These are the activations of a small network on made-up records, seen along a few directions, one row for each record.
Each row is followed by the record's values for the fields PUP, VOFEF, GUGIG, BAL, BUDOG, BASU, RIZ, KIDOV.
A field that a record lacks is left out.
The largest differences between rows may come from other fields.
Random noise pushes rows far along 10 fixed directions. That doesn't count. These rows show it; they differ only by the noise:
[ -38 -438   -6  153  342   36 -781 -168 -196 -121 -165  470  277  260
  249 -400  356  -64 -413  226   12  179]
[  50  -63 -306 -149  339  387 -266  -66  -42   73  587   56 -106  139
  548  279 -415 -481  -64   71   81 -119]
[-164 -198  361 -295  236  -15 -230 -229  146 -246   69  185  343  247
  399 -357  669  622  367  135 -143  -60]
[ 515 -414 -269 -555  500  309 -817  -50 -112  219   -1 -535  447 -404
   80  344 -529  284 -275  124 -261 -100]
[ 263 -184  -94  -28  570 -184 -248  -56  -29  -36   15  -50  308  -15
  230 -390  -33  436 -178  124   52  132]
[-412 -402  464  275  508 -106 -217 -299  393 -354  270  726 -398 -485
  -68  288  285  123 -278  323 -351   71]
[  32   57 -382  413  -79  -59    1  127   96 -219  190  429 -254 -105
 -104 -170 -218 -526 -185  538  119  212]
[ -28  342    1   -3   -4 -182  549   72    6  -27   60  109 -483 -282
 -205  194 -228  -32 -286 -154  157  134]
[-140  421  132  133 -183 -187  806 -168  114 -372  -96   -7 -187   59
  377 -594   97  126  -65   65  160  803]
[ 324  346 -401  -36  221   -1  -97  272 -102  130   69 -840  675 -453
  -29 -442 -416  200 -125  -41  358  377]
[ 461 -529  199  -94  209  -97  170  -48  -22 -208 -338  -13 -574 -504
  -52   93 -347  113 -509  435 -257  821]
[ -36 -114   33 -199  263   61  -57 -241  199 -155  248  257 -149  -16
  275  188  -48  156   12  188 -229 -120]

[ -21  262 -169 -187 -286  160 -110  329   32   47  307  -15  133  -54
 -256   39  199 -103  539   11  252 -452] : {PUP: nopat, VOFEF: zom, GUGIG: dab, BASU: nini, RIZ: mizi, KIDOV: lakem}
[ 166 -403 -207  -78  463  238 -936    8 -193  220   51 -339  855  389
  576 -391  175 -131  -44   76  156   83] : {PUP: ges, VOFEF: tuli, BAL: fuzal, BUDOG: fuzu, BASU: pozuf, RIZ: buked, KIDOV: mam}
[ 452   50 -359 -138  149   50  -27  227   11   33  135 -328   13 -364
 -100   58 -372  -62   30  171  202   75] : {PUP: finas, VOFEF: zom, BAL: fuzal, BUDOG: lepip, BASU: nini, RIZ: mizi, KIDOV: lakem}
[ 180   88   21 -254 -711   34  259 -100    0 -397 -580   81 -148   10
 -139 -353  274  120  179  317  -60  439] : {PUP: rodam, VOFEF: zom, BAL: fuzal, BUDOG: lepo, BASU: nini, RIZ: mizi, KIDOV: lakem}
[ 233   64   47 -243  -64  -48  255  387 -463  335  -25 -194  -71  403
  -70  -79  127   16  253 -487  460 -321] : {PUP: ges, VOFEF: tuli, BAL: lelo, BUDOG: muti, BASU: pozuf, RIZ: buked, KIDOV: mam}
[  82   77 -130  371  420 -306  273 -159  299 -151  200 -231  379 -305
   13 -436 -496  594  -46  199 -301   15] : {PUP: finas, VOFEF: mido, GUGIG: dab, BASU: pozuf, RIZ: buked, KIDOV: zug}
[-242 -384  633  -41  123  146  -90 -132  -68   79 -164 -264   -5 -272
   42  222  140  107 -287 -193 -254  442] : {PUP: ges, VOFEF: tuli, BAL: lelo, BUDOG: fove, BASU: pozuf, RIZ: buked, KIDOV: mam}
[ 217   63    9 -270  260 -306  389  294   54  136  276 -154    9  231
   49  -68   86  335  379   13  188 -345] : {PUP: ges, VOFEF: tuli, BAL: fuzal, BUDOG: muti, BASU: pozuf, RIZ: buked, KIDOV: mam}
[  39  562 -726   33 -735  101  -88  -38 -299  202 -509   13  231  656
   -2 -189 -163 -628 -310 -147  266    5] : {PUP: rodam, VOFEF: mido, BAL: fuzal, BUDOG: fuzu, BASU: pozuf, RIZ: buked, KIDOV: lakem}
[ 302  -76 -155  488  587 -390  233  220  298  -32  460  -21   50 -143
   35 -383 -190  278  380  320  183  -69] : {PUP: ges, VOFEF: zom, BAL: lelo, BUDOG: fove, BASU: pozuf, RIZ: buked, KIDOV: lakem}
[  70 -377  201 -113 -230    6 -502 -156   62  -32 -701 -351  540 -340
 -349  -63  145  429 -252  307 -526  347] : {PUP: ges, VOFEF: tuli, BAL: lelo, BUDOG: fove, BASU: pozuf, RIZ: buked, KIDOV: mam}
[ -94  135  303 -445 -109 -179  610 -220  433   27    1   31 -410   63
   47  639   93  530  404 -127 -422 -393] : {PUP: nopat, VOFEF: mido, BAL: fuzal, BUDOG: fuzu, BASU: pozuf, RIZ: buked, KIDOV: lakem}
[ 278 -231 -311  -18  -87  112 -328 -163   82 -249 -208   93   50 -146
  -59  -92 -230   -2  -30  480 -258   28] : {PUP: ges, VOFEF: zom, BAL: lelo, BUDOG: lepo, BASU: vos, RIZ: mizi, KIDOV: lakem}
[-117 -349 -226  894  337    2 -471    1  221    7  346  352  -81 -202
    2   10 -335 -652 -217  393  -81  165] : {PUP: nopat, VOFEF: mido, BASU: pozuf, RIZ: buked, KIDOV: lakem}
[-154  311   43  184  222 -316  465  -79  132  -29  103  183  -84  309
  293 -192  210  104  -38 -158  202   38] : {PUP: finas, VOFEF: zom, BAL: fuzal, BUDOG: fuzu, BASU: pozuf, RIZ: buked, KIDOV: lakem}
[-342  482  196 -348 -271  247  570  161   35  -47  461 -215 -216   31
  208  232  162 -227  388 -250  282  -50] : {PUP: finas, VOFEF: tuli, BAL: fuzal, BUDOG: lepo, BASU: nini, RIZ: mizi, KIDOV: mam}
[-393  686  149  434  126 -435  801  -42  209  156  254  157 -261   85
  -11  -32  146  191  185 -774  405 -177] : {PUP: nopat, VOFEF: zom, BASU: pozuf, RIZ: buked, KIDOV: lakem}
[  78  377 -367  134 -537  -77  -83  413 -104  241 -156 -213  295  -62
 -583  -51  -47 -209  196  -78  225 -289] : {PUP: zuk, VOFEF: mido, BASU: pozuf, RIZ: buked, KIDOV: mam}
[-171   22   36   46  317   26  -48 -294  -76 -157  169  219  295  498
  581 -557   81  227  -11  -36  -43 -103] : {PUP: ges, VOFEF: mido, GUGIG: dab, BASU: nini, RIZ: buked, KIDOV: zug}
[-275  618 -260  -18 -349   92   94 -138   81   85  -82 -317  454  213
  159 -109  -36  -68   24 -264   85  -32] : {PUP: nopat, VOFEF: mido, BAL: fuzal, BUDOG: muti, BASU: pozuf, RIZ: buked, KIDOV: lakem}
[ 114    8  190 -531  184   17    1 -115 -150  291 -163 -202  -75 -133
 -209  591 -209  459 -188 -554 -168 -500] : {PUP: ges, VOFEF: mido, BAL: fuzal, BUDOG: muti, BASU: pozuf, RIZ: buked, KIDOV: zug}
[-323 -179  398  127  181 -103  -77 -102  374  -74  243  372 -117 -159
 -158  354  424  253  311   62 -260 -376] : {PUP: finas, VOFEF: zom, BAL: lelo, BUDOG: fove, BASU: pozuf, RIZ: buked, KIDOV: lakem}
[-608  438  -66  429  -69 -234 -152  161  342   50  377  163  609  -28
 -392 -128  409   54  340   16   67 -639] : {PUP: ges, VOFEF: tuli, BAL: lelo, BUDOG: fove, BASU: pozuf, RIZ: buked, KIDOV: mam}
[ 310  -86   41 -285 -124    4  315   53 -118   24 -128 -197 -201  292
  234 -118  -60   64  184   81   -7  258] : {PUP: rodam, VOFEF: mido, GUGIG: dab, BASU: pozuf, RIZ: buked, KIDOV: lakem}
[-139  -72 -175  527  311 -109 -231 -131  278 -170  254  180  205 -216
   41 -238 -208  -65 -189  410 -194   63] : {PUP: zuk, VOFEF: mido, GUGIG: dab, BASU: pozuf, RIZ: buked, KIDOV: mam}
[  81  375 -199  281 -655 -270  438  236 -273 -118 -658   -4 -198   44
 -402 -479  128 -254 -232  -59  429  602] : {PUP: nopat, VOFEF: mido, BAL: lelo, BUDOG: lepip, BASU: vos, RIZ: mizi, KIDOV: lakem}
[ -76    5 -223  100  645   30 -304   41   30  108  609  344 -119  -71
   82  365 -166 -276 -202  -86  216 -522] : {PUP: finas, VOFEF: zom, BAL: fuzal, BUDOG: lepip, BASU: nini, RIZ: mizi, KIDOV: lakem}
[ 107  422 -277  299   39 -663  644    2  431 -150  -89    1   62 -179
 -339 -323 -186  506   66  234  -63  -90] : {PUP: ges, VOFEF: tuli, BAL: lelo, BUDOG: muti, BASU: pozuf, RIZ: buked, KIDOV: mam}
[ 159  211 -401   78 -275  -40 -205  -81  -96  168 -335   33  256  216
 -182  -60 -146    4  -46 -150   23 -270] : {PUP: rodam, VOFEF: zom, BAL: lelo, BUDOG: fove, BASU: pozuf, RIZ: buked, KIDOV: lakem}
[ 443  567 -510 -121 -115 -446  729   72 -124  224 -337  -76 -220  428
   -4  -65 -396  134 -241 -261  250 -125] : {PUP: finas, VOFEF: zom, BAL: fuzal, BUDOG: fuzu, BASU: pozuf, RIZ: buked, KIDOV: lakem}
[ 120 -189  323  127  297 -147  305  -72 -144  172 -341 -299 -307 -100
  252   90 -144  -19 -601 -329   72  786] : {PUP: zuk, VOFEF: mido, BAL: pega, BUDOG: fove, BASU: pozuf, RIZ: buked, KIDOV: mam}
[ 299 -134 -528  484  593 -420  -28 -408  286 -252   71  673 -321 -152
  -40    0 -565  163 -413  338 -207 -220] : {PUP: zuk, VOFEF: zom, GUGIG: kela, BASU: vos, RIZ: buked, KIDOV: zug}
[ 478 -675  110 -217  162   36 -391  -75 -339   70 -500    0  -92  -27
  -48   20 -227  190 -477  171 -328  223] : {PUP: rodam, VOFEF: zom, GUGIG: kela, BASU: pozuf, RIZ: buked, KIDOV: lakem}
[-548   79  486  -62 -207   70  175   -4   57 -140  251  292  -67  356
  265  -49  658  -49  338  -34   -8 -109] : {PUP: zuk, VOFEF: mido, GUGIG: kela, BASU: pozuf, RIZ: buked, KIDOV: mam}
[ 121 -373  199 -240  205 -173 -378   66 -370  117 -369  349  -89  390
 -138  -81  649  299  -35 -319  249 -250] : {PUP: rodam, VOFEF: mido, BAL: lelo, BUDOG: lepip, BASU: vos, RIZ: mizi, KIDOV: lakem}
[-229  187 -153  122  604  -31  201 -234   71  -75  748  358  -98  298
  538   14 -276 -108  -78 -102  108 -335] : {PUP: finas, VOFEF: mido, GUGIG: kela, BASU: nini, RIZ: mizi, KIDOV: zug}
[-281 -253  145  211  128 -214 -274 -311  111 -294 -217  783 -107   71
 -108 -112  369   85 -410  262 -244  -76] : {PUP: ges, VOFEF: tuli, BAL: fuzal, BUDOG: lepip, BASU: nini, RIZ: mizi, KIDOV: mam}
[ 335  601 -699  144 -200 -295  336    4    4  136 -103  -23  180  292
 -122 -315 -513  146  110 -110  141 -453] : {PUP: ges, VOFEF: zom, BASU: pozuf, RIZ: buked, KIDOV: lakem}
[-411   68  165  706  287 -504  170 -152  490 -136  198  646 -229 -187
 -324  -20  249  173   51   43 -118 -208] : {PUP: rodam, VOFEF: mido, BASU: pozuf, RIZ: buked, KIDOV: lakem}

Here are new rows. What are their fields?
[ 210 -218  444  -44  215 -207  247  224 -155   69 -239 -269 -222 -435
 -353    5   69  378 -107 -205  105  272] : {PUP: ges, VOFEF: zom, BAL: lelo, BUDOG: muti, BASU: pozuf, RIZ: buked, KIDOV: lakem}
[-268    7  226  104  146  -88   22 -238  115 -194 -143  175 -167 -149
   43  -34  369   70 -186 -164   89  367] : {PUP: rodam, VOFEF: mido, BAL: lelo, BUDOG: lepip, BASU: vos, RIZ: mizi, KIDOV: lakem}
[-131  333 -271   -9  180 -236 -229 -131  215  139    1  -29  535   41
 -206   -5   13  426    3 -170  -85 -588] : {PUP: rodam, VOFEF: mido, BAL: fuzal, BUDOG: muti, BASU: pozuf, RIZ: buked, KIDOV: lakem}
[  51 -202 -106 -252 -114  399 -430  -49  175 -201   88 -412  354 -552
  -69  111 -277  -80   -8  527 -341  209] : {PUP: ges, VOFEF: tuli, BAL: fuzal, BUDOG: lepo, BASU: nini, RIZ: mizi, KIDOV: mam}
[ 133  -51 -190  323  389    7 -338   13  -63   52  140 -135  387   11
  233 -483  -80   -8  -58   -9  228  173] : {PUP: rodam, VOFEF: zom, GUGIG: dab, BASU: pozuf, RIZ: buked, KIDOV: lakem}
[-222 -428  332  -11  -36  286 -917 -181  215  -16 -188 -226  760 -217
  -27  -29  593  319  383   98 -308   49] : {PUP: nopat, VOFEF: zom, BAL: lelo, BUDOG: fove, BASU: pozuf, RIZ: buked, KIDOV: lakem}
[ 529  109 -696  116 -190 -271  453 -122 -113 -208 -278  428 -395  734
  336 -448 -396 -215 -119  398   77   88] : {PUP: finas, VOFEF: zom, BAL: lelo, BUDOG: lepo, BASU: vos, RIZ: mizi, KIDOV: lakem}
[  31  223  -28   40  -37 -193  264  188  -29  182  -71 -251 -103 -261
 -243  198 -205   14 -220 -168   73   69] : {PUP: zuk, VOFEF: mido, GUGIG: kela, BASU: pozuf, RIZ: buked, KIDOV: mam}
[-453   42  580  297   85 -263  672  105  -50  -54  291  594 -792  -52
 -198  225  227 -104 -140 -305   97 -123] : {PUP: zuk, VOFEF: mido, GUGIG: kela, BASU: pozuf, RIZ: buked, KIDOV: mam}
[-247   11  478  355 -699 -190  163  580  -57    9 -403 -214   82 -307
 -777 -252  683  -87  313  123  205  473] : {PUP: nopat, VOFEF: mido, BAL: lelo, BUDOG: fove, BASU: pozuf, RIZ: buked, KIDOV: lakem}
[ 117  -79  -74  134 -280  -62 -180 -249   -9   -5 -584   58  123  140
  -13 -194   67   84 -135  -36 -152  292] : {PUP: nopat, VOFEF: zom, BASU: pozuf, RIZ: buked, KIDOV: lakem}
[ 124 -102   64 -262   34 -289   71  149 -270  204 -169  258 -121  362
 -223  119   65  310 -138 -125 -101 -556] : {PUP: zuk, VOFEF: mido, GUGIG: kela, BASU: pozuf, RIZ: buked, KIDOV: mam}
[-259   11    6   -8   47   51 -723 -319    6  320 -303  196  319  -48
 -317  470  171  189 -249 -569 -200 -580] : {PUP: nopat, VOFEF: zom, BASU: pozuf, RIZ: buked, KIDOV: lakem}
[-300  141  -92  196  255  333 -510 -281 -158   -6   47  125   95 -198
  201   54   -3 -466 -587 -437  314  236] : {PUP: rodam, VOFEF: zom, BAL: fuzal, BUDOG: lepo, BASU: nini, RIZ: mizi, KIDOV: lakem}
[-313  421   33 -113  297 -127   23 -247  391   69  207  -49  312 -119
   66  284  214  444  113 -342  -61 -472] : {PUP: finas, VOFEF: zom, BAL: fuzal, BUDOG: fuzu, BASU: pozuf, RIZ: buked, KIDOV: lakem}
[-663  355  349  -53 -603   96  309 -385  439 -342 -101  263  -87   -9
   39  179  471   33  209   44 -360   38] : {PUP: zuk, VOFEF: mido, BAL: fuzal, BUDOG: muti, BASU: pozuf, RIZ: buked, KIDOV: mam}
[-256   76   14 -260 -548  371  -11 -248  197 -220  -26  528 -698 -342
 -343  864  -98 -478 -117  128 -339 -248] : {PUP: rodam, VOFEF: zom, BAL: fuzal, BUDOG: lepo, BASU: nini, RIZ: mizi, KIDOV: lakem}
[  96  273 -203 -165  294 -177  -27 -172  175  -66 -104 -191  223 -567
 -326  183 -355  480 -430  -17 -180 -169] : {PUP: finas, VOFEF: zom, BAL: fuzal, BUDOG: lepo, BASU: nini, RIZ: mizi, KIDOV: lakem}
[-443  -12  390 -222 -493  384  314   29  125  -74  314  238 -527  367
  406  398  500 -701  471   25   51  122] : {PUP: ges, VOFEF: tuli, BAL: fuzal, BUDOG: fuzu, BASU: pozuf, RIZ: buked, KIDOV: mam}
